A small network was shown many inputs. Here are its activations along a few directions, one row for each input.
Each table varies a few parts of the input and shows all the possible inputs, shuffled.
A made-up example of a description, with smaller parts first: line(4) and (point or line(9) or (values(2) and ring(8))).
Shared parts are said once, and a part with two or three values counts as separate values.

Rows:
r1: [ 36.4  20.7  19.4 -15.8 -17.0  30.6  12.0   9.7  -8.4 -38.5   5.7  -1.5]
r2: [ 15.6  21.2  18.7  21.2  14.9  -7.1 -14.3 -17.8  -2.6  23.8   2.2   0.5]
r3: [ 10.2  -8.9  -7.3 -10.7 -15.1 -24.0  17.7  -1.0   2.3   8.3 -24.3   5.8]
r4: [-64.5 -24.1 -54.8  16.9  29.3  12.4 -23.1 -23.3  -9.2   7.7  43.3 -19.6]
r5: [ 17.1   3.1  26.5 -21.1  -7.4 -14.9  29.6  23.2 -20.5  17.4  -9.8 -13.4]
r6: [  5.1   7.7   8.7   1.8  10.2   4.1   2.5  -9.5 -19.4  34.3  -5.1 -11.8]
r7: [  5.7   1.4   5.2  -5.2  -0.8 -22.2  11.5   0.4  -9.1  31.3 -15.4  -4.6]
r8: [33.3 36.9 34.6 18.7 15.4 -0.2 -1.7  2.5 -0.1 10.7  2.6 -3.7]
r9: [ 12.5  -0.4 -16.0  -9.1 -11.2  28.2   1.8 -19.9  -9.3  -7.7  -5.5   9.1]
r10: [ 21.4  -7.0  14.0 -26.4 -21.9 -16.7  36.0  21.7  -9.1  -5.7 -18.7  -3.0]
r11: [ 24.9   4.5  -8.5   8.5 -18.6  -9.0  -5.2 -18.0  18.1 -20.3  -9.5  25.5]
r12: [ 33.8  30.7  31.2  11.8   3.9 -26.6   7.6  12.2  10.3   7.8  -7.9   3.6]
r13: [ 20.6   4.8   3.0   8.9 -10.8 -35.2   1.3  -9.6  19.3  -2.0 -17.1  18.2]
r14: [-69.4 -23.6 -43.6  21.4  35.1 -12.2 -17.2 -13.4 -10.4  25.2  35.7 -26.4]
r15: [ 34.2  12.1  28.0 -17.8 -21.2 -21.9  28.0  29.0   2.9 -22.4 -13.7  -4.6]
r16: [ 37.8  20.7  19.1   6.8 -10.9 -28.4  14.4  10.4  21.9 -15.1 -16.8  13.9]
r17: [37.9 36.8 23.8 15.0  9.4 25.2 -6.7 -8.5  1.8 -7.0 11.0  3.0]
r18: [-61.9 -30.0   1.0   4.9  17.4 -20.0 -24.6  16.4  17.9  33.8 -12.7   1.0]
r19: [-62.6 -23.5   4.6  12.1  27.9   6.0 -33.3   6.6   7.6  36.6  -2.3  -6.1]
r20: [ 25.6  -7.4   2.2 -26.7 -29.7   9.7  29.7  13.0 -10.3 -24.1 -11.1   4.5]
r21: [ 23.7   1.4   5.3 -24.5 -17.9  35.7  20.1   2.4 -20.5 -21.8   0.3   0.3]
r22: [-58.8 -41.7 -72.5   6.7   4.5 -14.5  -9.9 -11.2   9.1 -18.9  23.8  -1.2]
r23: [ 34.3  28.0  32.8  -9.6  -1.1  31.8   7.1   9.8 -17.0 -14.3  13.9 -15.5]
r24: [-57.7 -24.0  -6.6   7.8  22.3  30.7 -39.0  -3.6   8.7  19.1   5.5   0.7]
r25: [ 29.8  28.1  43.7  -5.9   4.9   6.4  12.0  20.9 -18.9   3.4   5.5 -22.2]
r26: [  9.8   7.3  -2.4  -2.3   4.2  29.3  -2.7 -20.2 -17.8  16.6   2.9  -4.9]
r27: [ 14.5  -9.3 -19.0 -11.3 -22.9   2.3  11.3  -9.4   1.0 -10.0 -16.9  13.3]
r28: [-52.6 -41.1 -23.7  -1.7  -3.3   3.8 -25.8   7.9  27.0  -6.8 -14.6  18.7]
r29: [-63.2 -41.2 -60.7   7.8  12.0 -40.3  -3.0  -3.6  10.9  -0.8  16.8  -8.7]
r30: [ 16.7   9.2  30.0 -14.1   3.8  11.5  20.5  13.2 -30.7  20.3   0.5 -20.6]
r31: [ 41.9  20.7   7.7   6.6 -18.7  -2.0   8.1   1.8  20.9 -33.3  -9.0  21.1]
r32: [ 20.4  21.0   7.9  17.2   8.9  18.1 -19.6 -28.6  -0.8   6.1  10.4   7.3]
r33: [-54.7 -32.0 -20.5   0.6   7.8  29.5 -35.1  -2.5  16.8  -4.7  -3.1  14.7]
r34: [ 38.2  11.9  16.4 -17.9 -29.0   4.5  21.8  20.3   1.8 -40.7  -6.0   2.7]
r35: [ 22.9  13.5  -5.5  10.6  -6.8  17.0 -14.9 -28.4   7.8 -18.0   2.0  21.3]
r36: [ 30.2  22.0  40.3 -12.9  -6.4 -20.1  21.3  30.8  -8.6   0.5  -4.9 -14.9]
r37: [ 16.2  15.0  15.3  14.2   3.7 -33.4  -5.2  -8.1   7.8  20.9  -8.1   7.8]
r38: [-57.1 -40.6 -11.8  -0.9   4.1 -22.1 -19.0  15.8  28.8  11.2 -21.9  11.3]
r39: [ 21.3   8.9  18.9 -18.0  -2.3  36.8  15.4   2.2 -29.1   2.6   8.6 -13.7]
r40: [-61.2 -32.3 -69.0   9.3  15.2  11.1 -19.3 -21.9  -1.1 -16.6  34.9  -5.5]
r41: [ 40.1  29.5  10.6   8.7  -6.6  24.1  -1.7  -8.5  10.5 -31.2   2.7  16.9]
r42: [-68.4 -30.2 -47.5  14.0  25.0 -38.2  -8.4  -3.4  -0.1  22.2  25.8 -19.2]
Question: Describe the family of inputs behind these rows.
Answer: ring(6) and (values(2) or ring(5))
Question: The inputs of r29 and r40 match in every part but the ring(6) part. If r16 is changed in the same way as r29 into r40, which row does it become?
Answer: r41
Question: The inputs of r10 and r21 match in every part but the ring(6) part. If r13 is changed in the same way as r10 into r21, which row does it become?
Answer: r35
Question: Change only the ring(5) part in r12. List by row number the other rows that result.
Answer: r5, r7, r36, r37

Rows:
r43: [  8.2  -5.8  -7.4  -7.9 -16.5 -63.9  23.9  16.6  10.1   1.5 -17.8  -2.0]
r44: [ 72.5  35.8  45.5   2.1 -26.6   4.4   6.9   6.2  21.2 -30.7 -25.1  29.5]
r45: [ 20.8  25.3 -20.0  25.6  14.0  26.8 -15.1 -41.1  -5.8  -7.1  28.1   6.9]
r46: [ 15.4  26.2 -10.7  13.8  19.2  40.3  -6.3 -25.7 -23.3  -2.5  33.5 -18.1]
r47: [  4.4  17.3  30.0   6.9  16.8 -40.2   9.7  12.4 -12.7  41.8  -3.2 -26.3]
r48: [ 19.3  15.5 -31.6  22.6  -0.3  13.7  -7.5 -32.8   9.0 -35.7  24.5  14.4]
r49: [  0.6   2.7  25.3 -13.8   4.7 -40.6  28.3  27.4 -23.1  28.9   0.9 -28.6]
r50: [ 64.5  16.4  44.1 -35.0 -35.6  22.7  38.1  22.9 -11.9 -26.2 -24.6   5.1]
r51: [-52.4 -27.6   0.8  -8.6  16.5 -10.0   0.8  27.1  -7.6  31.4  -0.5 -17.3]
r52: [-46.8 -42.0 -36.2 -16.7  -6.3  29.9  -9.0  -5.1  -9.1 -15.1   9.4  -2.3]
r53: [-50.6 -44.5 -18.5 -15.9  -0.2 -18.4  11.0  23.7   0.3  14.8 -14.2  -6.6]
r54: [-46.1 -36.1 -31.3  -3.9  -3.3 -32.6  -3.2  15.2  25.0   2.8 -20.3  10.2]
r55: [  3.2 -14.0   5.8 -20.6 -12.3 -49.4  38.6  24.4 -14.5  13.1 -12.0 -18.5]
r56: [-42.7 -24.9 -16.4  18.8  11.6 -36.5 -19.3   4.6  36.5  10.5 -13.7  17.2]
r57: [ 15.6   4.8 -45.5  -0.1 -15.1  17.8   8.7 -23.0  -1.4 -42.5  18.6   7.0]
r58: [-43.1 -33.3 -48.8  -4.3  -9.3  16.0 -22.8 -14.1  15.1 -27.2   3.0  14.6]
r59: [-38.1 -11.9 -22.4  21.9  19.6  24.9 -46.1 -32.7  12.2   9.8  13.8  13.6]
r60: [-42.6 -14.1  -3.7  22.7  24.9 -23.0 -26.4  -4.0  21.8  40.1  -9.4   9.5]
r61: [-48.6 -12.8   5.6  12.0  29.2  -9.7 -17.3  11.6   3.7  44.8  -4.1 -15.4]
r62: [ 11.8  -4.1 -32.8 -13.2 -11.1  31.6  22.8 -14.5 -25.2 -30.7  24.9  -9.8]
r63: [ 10.9  15.9  20.3  18.4  11.6 -53.8   0.3  -2.5   5.3  37.6  -8.1  -1.6]
r64: [ 62.9  33.1  63.6 -29.0 -17.8  31.6  27.6  26.0 -21.0 -11.1 -12.5  -4.8]
r65: [ 10.9  11.9 -14.5  -6.9   6.3  39.9  12.2 -10.7 -33.5 -15.0  38.0 -20.3]
r66: [-47.8 -25.5 -17.6  -9.6  10.7  38.0 -19.3  -1.2 -16.9   1.6  23.3 -13.3]
r67: [ 67.2  47.9  67.8  -7.5  -5.6  31.8   8.7  11.3 -12.3   1.4 -17.4  -2.4]
r68: [-43.5 -10.8 -13.2  10.9  23.8  38.2 -37.4 -16.7  -5.7  14.8  19.4 -11.6]
r69: [ 72.8  46.4  57.5   5.3 -11.8  17.7  -0.7  -3.1   4.7  -2.4 -21.8  22.1]
r70: [ 69.1  24.8  31.2 -21.2 -40.8   8.6  23.6  15.8  11.9 -37.8 -30.7  21.8]
r71: [ 11.5   5.2   7.6  14.9  -2.2 -67.9   7.5   6.6  20.8   8.9 -11.6   5.4]
r72: [-39.4 -22.2 -34.4  18.4   6.0  12.1 -38.6 -24.5  26.5 -19.9   9.4  21.6]
Question: The inputs of r59 and r52 match in every part but one. If r63 is changed in the same way as r59 into r52, which row does it become?
Answer: r55
Question: Describe the family of inputs behind these rows.
Answer: ring(5) and ring(6)
Question: Start at r50 and move only the ring(6) part, one step at a time. The first step leads to r70. Which rows follow, in order?
Answer: r44, r69, r67, r64
Question: Change only the ring(5) part in r57. List by row number the other rows that result.
Answer: r43, r54, r58, r70
Question: Start at r53 and move only the ring(6) part, one step at a time. The first step leads to r51. Which rows follow, in order?
Answer: r61, r60, r56, r54

Rows:
r73: [ -2.7  12.5  10.9   3.6  15.7  40.6 -16.8  -3.4 -14.6  -9.3  32.1 -15.8]
r74: [-41.6 -28.4 -37.6  20.6  14.9 -33.9  -3.0  -5.6  23.1   6.8   9.9  11.1]
r75: [ 37.8   4.0   7.8 -31.4 -27.0  -8.4  44.8  16.4 -30.3 -11.2   5.9  -5.1]
r76: [ 58.1  34.4  44.2  11.7 -18.3  -7.1   4.7  15.8   7.5   7.0 -20.8  12.1]
r77: [-35.9  -7.6 -27.8  12.5  19.5 -30.6  -6.0 -11.6  -5.1  39.5   4.2 -19.5]
r78: [  0.9   0.0 -33.2  19.3   6.1  30.4  -9.5 -29.2   5.9 -32.5  25.0  22.0]
r79: [ 41.2   8.1  12.7  -8.8 -20.2  -2.5  34.1  11.3  -3.3 -28.9 -15.3 -13.5]
r80: [-5.6 -7.1  1.1 -9.8  0.0 58.1 -7.9 -5.2 -3.1 -3.1 -3.9  9.0]
r81: [ -9.1 -10.4 -19.9  -6.6 -19.6  26.7 -25.2 -22.5   5.9 -33.7   6.4  14.5]
r82: [-49.1 -40.8 -25.9  -4.5  -7.0 -39.1 -21.3   3.3  19.0   3.3 -11.3   4.3]
r83: [ 33.3  31.0  16.4 -13.4  -9.6 -12.6  16.9  25.3  18.3 -18.1 -21.9   7.0]
r84: [-48.5 -13.0   8.7   8.0  25.0 -24.4 -10.0  20.3  -5.1  28.5  13.8 -24.0]
r85: [-49.1 -34.3  -2.9  -5.5  12.2  -7.6  -2.9  19.6   5.1  33.4 -23.4   0.8]
r86: [ 60.8  33.5  71.1  -5.3  -3.1 -23.5  15.6   0.2  -5.1  17.8 -21.3   7.4]
r87: [  9.4  18.2 -25.5   9.4  11.4  33.7 -13.5 -34.6 -18.3   0.6  20.7 -10.4]
Question: Describe the family of inputs behind these rows.
Answer: line(5) or (values(2) and ring(5))
Question: Start at r73 and move only the ring(5) part, one step at a time. The first step leads to r87. Which rows follow, in order?
Answer: r78, r81, r80

Rows:
r88: [ -0.5  20.4 -13.0  16.1  15.2  19.8 -14.6 -11.2  -3.3   0.0  23.8  -0.7]
r89: [-12.4 -17.6 -21.0 -11.2  -4.4  -4.5  23.2  18.4  -1.4  -4.1  -9.0  -6.3]
r90: [ 72.8  28.4  42.8  -4.9 -17.5   7.9  34.3   6.8  -4.4 -20.5  -4.6  22.8]
r91: [-17.1 -11.1  24.0  -8.1  -5.4   6.5 -15.5  17.5   9.8  -5.2  -6.9   2.8]
r92: [-15.6 -12.2  -0.9   0.6  -2.1  -2.7   1.2  17.8  22.5   3.0 -26.4  11.6]
r93: [-12.7  -9.6  -0.5   1.8  -5.6 -32.4 -12.1   0.6  15.6  14.2 -15.6  18.5]
r94: [-11.0 -14.2 -19.8 -10.6  -8.9 -33.8  11.1   0.1  -7.1   7.2   2.1   0.0]
r95: [  0.6  -0.7 -10.6   3.5   1.5  38.5 -14.1 -26.8 -11.5  -2.3   5.3   4.0]
r96: [ -6.8  13.5  -0.5  -1.9  16.2  -0.2   9.8   8.5 -18.0  18.5  19.4 -19.0]
r97: [-13.7 -16.6   3.3 -20.0  -7.3   4.4   7.0  18.5 -14.2 -11.8  10.6 -14.8]
r98: [ 71.3  44.8  34.6 -15.1 -27.3  -5.4  18.0   8.4  -5.1 -16.5 -23.2  -9.4]
r99: [ -5.1  -5.6  20.8  -1.8   5.1  20.9 -14.6  -5.5  -2.4  24.6 -15.2   2.9]
r100: [ -6.6  16.6  18.2   9.5  21.7   1.3 -14.9   9.4   4.7  24.9   1.8  -0.5]
r101: [ -7.6  -0.7  14.3  20.8  15.6 -27.4  -9.2  -1.1  12.7  16.0  -7.5  -3.2]
r102: [ -0.4   1.9 -16.9  25.3   9.5  -8.5  -9.0 -22.3   7.3  -8.0  15.9  -4.6]
r103: [ -5.1  -7.3 -31.9   4.0  -9.2 -13.8 -11.7 -21.7  11.4 -10.7   7.5  17.3]
r104: [ -4.3  -9.1   1.4 -13.5   1.5  18.8   9.3  -5.7 -26.1  17.6   1.9 -14.9]
r105: [ -7.2  -4.3  -4.5   8.9  10.5 -28.7  15.0  -2.1  -9.8   9.6  10.5 -21.9]
r106: [-10.4  -7.4  -7.5  -5.3  -5.7  24.1 -14.8  -4.7   2.1 -32.9  14.1   4.0]
r107: [ -8.2  -9.2 -32.4   2.0  -3.3  15.2   1.7  -4.8  17.1 -23.6  -4.7  11.3]
Question: Describe the family of inputs behind these rows.
Answer: values(2) or (values(3) and ring(6))
Question: Change only the ring(6) part in r93. List by row number the other rows that result.
Answer: r91, r92, r99, r100, r101
